A small network was shown many inputs. Here are its activations along a few directions, one row for each input.
In each table, some parts of the input vary, and every possible input appears once, in random order.
A made-up example of a description, with smaller parts first: one of 2 separate values, together with either a single point or one of 11 places around a ring or (one of 4 places along a line, together with one of 5 places around a ring).
Shared parts are said once, and a part with two or three values counts as separate values.

A family of inputs:
x1: [ 1.86  2.19  0.70  4.91  1.69 -0.76 -3.52  0.05 -1.47 -4.88  3.02]
x2: [-1.65 -1.79 -3.36 -0.71 -2.23 -5.67  1.26 -3.13  0.04 -1.38 -3.47]
x3: [-1.28 -0.47 -0.31  1.61  1.89 -2.18  0.03 -7.60 -1.38 -4.60  0.87]
x4: [ 4.21  1.59  3.15 -2.20 -1.30  3.00  0.64 -0.04  3.74  3.41  0.86]
x5: [ 2.95 -0.25 -0.69  2.50 -0.80  1.57 -2.27  2.00  4.66  0.59  4.14]
x6: [-5.06 -5.61  1.20 -3.55  2.61  6.77  4.78  7.48 -5.39  2.53 -1.83]
x7: [-5.35 -5.77 -2.72 -2.90 -0.30  6.32  4.01  9.63 -4.35  2.22 -2.05]
x8: [-2.58  1.04 -0.20  3.44  1.13 -2.97 -1.86 -5.85 -2.50 -4.12 -1.00]
x9: [ 2.94 -0.53 -2.89  3.80 -0.60 -0.52 -3.19  0.10  0.24 -5.17  4.61]
x10: [-1.57 -0.64  0.33 -1.73  1.05 -5.08  2.50 -5.04 -0.64 -1.43 -3.18]
x11: [ 0.71  2.66  0.73 -4.18 -0.52 -1.56  2.51 -1.60  0.89  3.83 -1.04]
x12: [ 3.22  0.82  2.88  2.04  2.08  1.93 -1.00  0.15  3.72  1.02  4.46]
x13: [ 4.17  0.41 -0.51 -1.40 -4.25  2.47 -0.62  1.81  4.35  3.36  0.61]
x14: [ 1.80  2.53  2.73  3.18  1.78  1.45 -2.75  1.84  3.15  0.76  2.58]
x15: [ 0.59  1.43 -2.99 -3.21 -3.56 -2.13  1.21  0.31  1.53  3.91 -1.36]
x16: [-1.65 -1.56 -3.73  2.45 -1.45 -2.78 -1.39 -5.76 -0.75 -4.49  0.64]
x17: [ 3.27  0.45  0.69  3.34  2.40 -0.07 -1.93 -1.81 -0.70 -4.77  4.89]
x18: [ 3.10  2.94  2.90 -1.16 -1.27  2.39 -1.55  1.56  2.90  3.49 -1.29]
x19: [-0.48  3.86  0.38 -2.96 -0.66 -2.21  0.10 -0.10 -0.10  4.33 -3.09]
x20: [-6.72 -3.94  1.65 -3.03  1.61  5.83  2.59  9.37 -6.24  2.29 -3.18]
x21: [-2.49  0.64  0.07 -0.24  0.70 -5.80  0.46 -3.38 -1.69 -0.91 -5.20]
What do these inputs look like to the network? -> one of 3 separate values, together with either a single point or one of 6 places around a ring
Changing only the choice among 3 separate values turns x14 into x12. The same change can be made to x18. Which row results? -> x4
Which other rows does x15 become when the choice among 3 separate values takes its other values? List them by row number. -> x11, x19
Start at x5 and move only the place on the ring of 6, one step at a time. The first step leads to x9. Which rows follow, in order? -> x16, x2, x15, x13
Which other rows does x9 become when the choice among 3 separate values takes its other values? List them by row number. -> x1, x17

A family of inputs:
x22: [ 5.33  2.62  1.28  1.70 -0.41 -2.70 -2.54 -4.49  5.13 -1.17  3.93]
x23: [ 1.97  1.31 -0.43  0.31 -0.79  1.77 -0.60  3.44  2.55  3.73  0.57]
x24: [-0.67 -0.01 -1.74 -2.75 -1.89 -2.55  1.28  1.90 -0.31  1.92 -1.61]
x25: [ 1.28  1.08  1.04 -0.02 -0.67  2.84 -0.27  3.03  3.14  2.23 -0.18]
x26: [ 1.27  3.41  1.21 -0.35  0.74 -3.53  0.23 -6.20  1.38 -0.44 -0.79]
x27: [-1.46 -0.10 -0.13 -1.66 -1.07 -0.62  1.52  0.85  0.83  1.56 -3.67]
x28: [ 1.00 -0.26  1.49 -1.22 -0.78  3.95 -1.08  2.67  1.72  2.96 -0.01]
x29: [ 1.12 -0.01 -3.22  3.16 -1.30 -4.92 -1.51 -8.00  1.04 -3.83  1.41]
x30: [ 0.94 -1.38  0.52 -1.16 -1.04  4.48  0.46  3.76 -0.01  2.43  1.20]
x31: [-3.71 -2.86 -1.06 -1.81  1.24 -0.43  1.55  1.54 -3.82 -1.03 -2.24]
x32: [-2.34  1.19 -1.49  2.18  0.93 -3.53 -1.68 -3.54 -3.26 -3.81 -0.99]
x33: [-0.56 -1.69  0.08 -0.37  1.75  4.51  1.68  3.42 -0.57  0.15  1.84]
x34: [-2.00 -2.92 -1.40 -2.24 -0.06  1.11  3.32  1.94 -3.04  0.40 -2.28]
x35: [-3.95 -1.40  1.77  0.16  1.48 -1.12  2.17 -0.29 -3.19  0.23 -2.77]
x36: [-0.12  0.85  0.70 -1.11 -1.51  4.36 -0.03  3.63  0.44  3.00  1.77]
x37: [ 2.00  1.80 -0.90  0.43  0.01 -5.16 -1.42 -8.25  2.92 -1.33  0.88]
x38: [ 2.13  0.16 -1.08  4.43 -0.60 -1.38 -3.06 -1.61  1.77 -4.77  2.89]
x39: [ 4.81  0.83 -0.96  4.06 -1.70 -2.49 -2.73 -4.17  3.46 -3.56  4.35]
x40: [-1.97 -0.52 -3.24  3.50 -0.30 -3.81 -1.68 -5.20 -0.79 -5.51 -0.27]
x41: [-1.13 -1.18  1.73  0.30  2.17  2.31 -0.23  2.97 -0.29  0.51  1.46]
x42: [-3.71 -2.81 -1.08 -1.90  1.33  1.04  3.69  1.51 -3.28 -1.12 -1.50]
x43: [ 4.56  4.12  3.20  0.92  0.49 -0.81 -1.08 -2.79  3.65 -0.17  2.41]
x44: [ 0.88 -1.63 -0.24 -0.46  0.52  4.55  1.25  3.80 -0.55  1.67  1.20]
x45: [-1.75 -2.61 -0.66 -3.05 -1.48  1.08  2.46  2.01 -2.43  1.09 -2.41]
x46: [ 1.81  1.18 -0.51 -1.06 -1.37  0.96 -0.65  3.75  1.98  2.84  1.82]
x47: [ 1.84  1.88  0.47  2.95  0.76 -0.80 -3.19 -0.05 -0.40 -3.34  2.08]
x48: [-1.67 -1.53  0.53 -3.02 -1.32  0.59  0.77  0.59 -0.57  1.93 -3.64]
x49: [-0.49 -0.62  3.06  1.32  1.78  2.09  0.11  2.26 -0.49  1.27  0.74]
x50: [-0.49  0.13 -1.72 -1.39 -1.05 -1.64  1.25  1.43  0.29  2.94 -3.02]
x51: [-2.84 -0.31 -0.43 -2.96 -1.96  1.03  1.93  1.77 -1.86  1.74 -1.80]
x52: [-0.39  2.33  0.33  0.73  1.39 -3.07 -0.84 -4.61 -2.06 -1.36 -2.04]
x53: [-0.41 -1.93  0.18 -0.29  1.66  3.04 -0.50  3.67 -1.02  0.30  1.16]
x54: [ 3.41  3.02  2.20  1.74  1.18 -0.27 -2.21 -1.21  0.60 -0.87  1.35]
x55: [-4.69 -2.13  0.49 -1.06  1.87 -0.92  1.66  0.49 -2.97 -0.58 -1.86]
Changing only one part turns x41 into x55. The same change can be made to x30. Which row results? -> x45
What do these inputs look like to the network? -> one of 2 separate values, together with either one of 6 places around a ring or one of 11 places along a line
Which other rows does x29 become when the choice among 2 separate values takes its other values? List them by row number. -> x39

A family of inputs:
x56: [ 0.41  2.29  2.26  1.40  1.65 -1.66 -1.11 -2.60  0.14 -0.77 -0.72]
x57: [ 1.79  0.23 -1.89  3.33 -1.14 -2.29 -2.48 -3.74  2.63 -2.74  1.98]
x58: [-0.57  2.22  1.29  0.56  1.63 -3.16 -0.44 -2.75 -1.31 -1.22 -0.83]
x59: [ 0.39  1.45 -1.15 -0.20 -1.45 -3.64 -0.62 -2.39  0.81 -0.06 -1.83]
x60: [-3.08 -2.34  1.29 -1.30  1.63  4.27  1.72  5.61 -3.00  1.71 -1.59]
x61: [ 1.55  0.81  0.21  3.74  1.32 -1.89 -2.08 -4.25  0.52 -4.20  2.19]
x62: [ 0.54  0.81 -0.81  2.70  1.45 -3.41 -1.38 -4.38 -0.93 -4.67  2.07]
x63: [-3.15 -3.01 -1.77 -2.89 -1.45  2.31  2.42  5.85 -2.34  2.36 -2.69]
x64: [ 1.44 -0.01 -3.17  2.12 -1.73 -3.94 -1.66 -4.07  1.19 -3.48  1.04]
x65: [-2.83 -2.77 -0.62 -1.74 -0.84  3.93  1.73  6.27 -1.01  3.08 -1.81]
x66: [ 4.68  4.08  1.74  0.54 -0.43  0.13 -2.33  0.54  3.31  1.84  2.43]
x67: [-0.75  1.98 -0.58 -0.17 -0.24 -3.64 -0.28 -3.05 -1.08 -0.68 -1.96]
x68: [-0.36 -0.64  1.76 -0.74  1.61  1.21  1.46 -0.82 -0.46  0.29 -0.21]
x69: [-1.54 -1.04 -1.06 -2.31 -0.35 -0.79  2.32 -1.29 -1.74  0.38 -1.44]
x70: [ 1.87  0.55  0.10  3.74 -0.11 -1.29 -2.84 -3.92  2.22 -3.34  2.41]
x71: [-1.32 -0.79  0.83 -1.63  1.58 -0.28  2.10 -1.00 -1.92 -0.18 -0.31]
x72: [ 0.73  2.04  2.08  1.35  0.30 -1.07 -1.85 -2.25  1.81  0.11 -0.51]
x73: [-3.94 -2.48  0.42 -2.23  1.73  2.80  2.29  5.30 -4.38  1.24 -1.74]
x74: [ 5.82  2.51 -0.09  3.16 -0.87 -0.08 -3.41 -1.06  3.73 -1.46  5.40]
x75: [-0.02 -0.93  1.61 -0.83  0.23  1.86  0.81 -0.46  1.22  1.18 -0.03]
x76: [-0.43 -1.50 -1.56 -2.36 -1.58 -0.77  2.03 -0.58  0.16  1.01 -1.36]
x77: [ 3.90  1.22  1.31 -1.61 -0.42  3.16  0.37  2.32  2.79  2.95  2.86]
x78: [-4.13 -2.69 -1.37 -2.86 -0.21  2.33  2.56  5.00 -4.24  1.72 -2.82]
x79: [ 0.29  0.56 -2.70  1.98 -0.40 -3.89 -1.28 -4.66 -0.74 -4.14  0.92]
x80: [-2.85 -2.61  1.17 -1.37  0.26  4.90  1.18  6.00 -1.42  2.55 -1.43]
x81: [ 0.90 -0.48  0.88 -2.06 -0.50  6.11  0.92  8.68  0.15  4.09  1.35]
x82: [-0.06 -1.20 -0.30 -1.25 -0.88  0.86  1.31 -0.25  1.63  1.77 -0.43]
x83: [ 0.71  1.75  0.13  0.95 -0.77 -2.08 -1.42 -2.04  2.25  0.67 -0.91]
Changing only one part turns x74 into x66. The same change can be made to x61. Which row results? -> x56
What do these inputs look like to the network? -> one of 4 places along a line, together with either a single point or one of 6 places around a ring
Which other rows does x58 become when the place on the line of 4 takes its other values? List them by row number. -> x62, x71, x73
Which other rows does x60 become when the place on the ring of 6 takes its other values? List them by row number. -> x63, x65, x73, x78, x80

A family of inputs:
x84: [ 1.43  2.63  1.88  0.00  0.46 -3.06 -0.86 -3.79  2.25 -0.07 -0.98]
x85: [ 1.41 -0.20 -2.75  1.20 -1.35 -1.77 -1.35 -2.72  0.98 -1.99  0.83]
x86: [-1.50 -2.20 -2.72 -1.80 -1.40  0.86  1.21  1.82 -1.17  0.88 -1.73]
x87: [-2.64 -1.99  0.38  1.08  1.34  2.30  0.02  4.08 -3.03 -0.71 -0.97]
x88: [-2.51 -2.47  0.61 -0.95  1.81  1.64  1.12  2.18 -3.29 -0.51 -0.22]
x89: [ 0.28 -0.42  0.61  1.98  2.05 -0.95 -1.36 -2.18 -1.32 -3.35  2.20]
x90: [ 0.96  2.69  1.93  0.42  1.72 -2.48  0.14 -4.69  0.48  0.11 -0.83]
x91: [-2.77 -3.02 -1.63 -0.64 -0.46  1.03  1.59  1.65 -0.73  0.41 -0.92]
x92: [-1.38  0.94  0.20 -2.95 -1.59 -0.01  0.88  0.79 -0.27  3.37 -2.87]
x93: [ 0.16  0.03  0.35  4.05  1.53 -0.26 -2.41 -0.19 -1.06 -3.45  1.36]
x94: [-2.34 -2.49 -0.14 -0.95 -0.06  1.91  1.86  1.31 -2.49 -0.75 -1.02]
x95: [ 6.30  2.34  2.58  1.98 -0.32  4.73 -2.92  3.22  5.33  2.04  5.58]
x96: [-1.35  0.50  1.82 -2.97  0.38 -0.40  1.57  0.59  0.16  2.62 -3.18]
x97: [-0.40  0.57 -0.13  2.90  1.98 -0.58 -1.45 -1.12 -1.45 -3.90  2.42]
x98: [ 0.10 -1.03 -1.65  2.34 -0.38 -1.58 -1.03 -2.87  1.31 -2.37  1.63]
x99: [-0.45 -0.94 -2.16 -2.14 -1.71 -0.14  1.78  2.20 -0.14  1.43 -1.59]
x100: [ 2.34  1.89 -0.72  0.07 -1.96 -3.51 -0.72 -2.92  2.48  0.56  0.33]
x101: [ 0.55 -0.37 -0.16  1.95  0.12 -0.68 -0.65 -3.08 -0.41 -3.55  1.35]
x102: [ 2.35  1.07 -2.19  0.88 -1.67 -2.74 -0.90 -2.35  2.00 -1.29  0.98]
x103: [-3.25 -1.50 -0.12  0.02  1.81  1.96  1.03  3.10 -3.44 -1.00  0.07]
x104: [-1.82  0.62  1.92 -2.56  1.52  0.15  2.58 -0.27 -1.59  2.82 -3.16]
x105: [ 1.38  3.05  0.22  0.05 -1.42 -2.60 -1.68 -3.54  1.93  0.63 -0.51]
x106: [ 3.55  0.49  2.58 -1.04 -0.31  7.09 -0.26  7.35  3.17  4.78  3.24]
x107: [-0.41 -0.20 -0.71 -2.94 -2.11 -0.91  1.80  1.41  0.31  3.28 -2.02]
What do these inputs look like to the network? -> one of 2 separate values, together with either a single point or one of 11 places along a line
Changing only the choice among 2 separate values turns x94 into x101. The same change can be made to x92. Which row results? -> x105
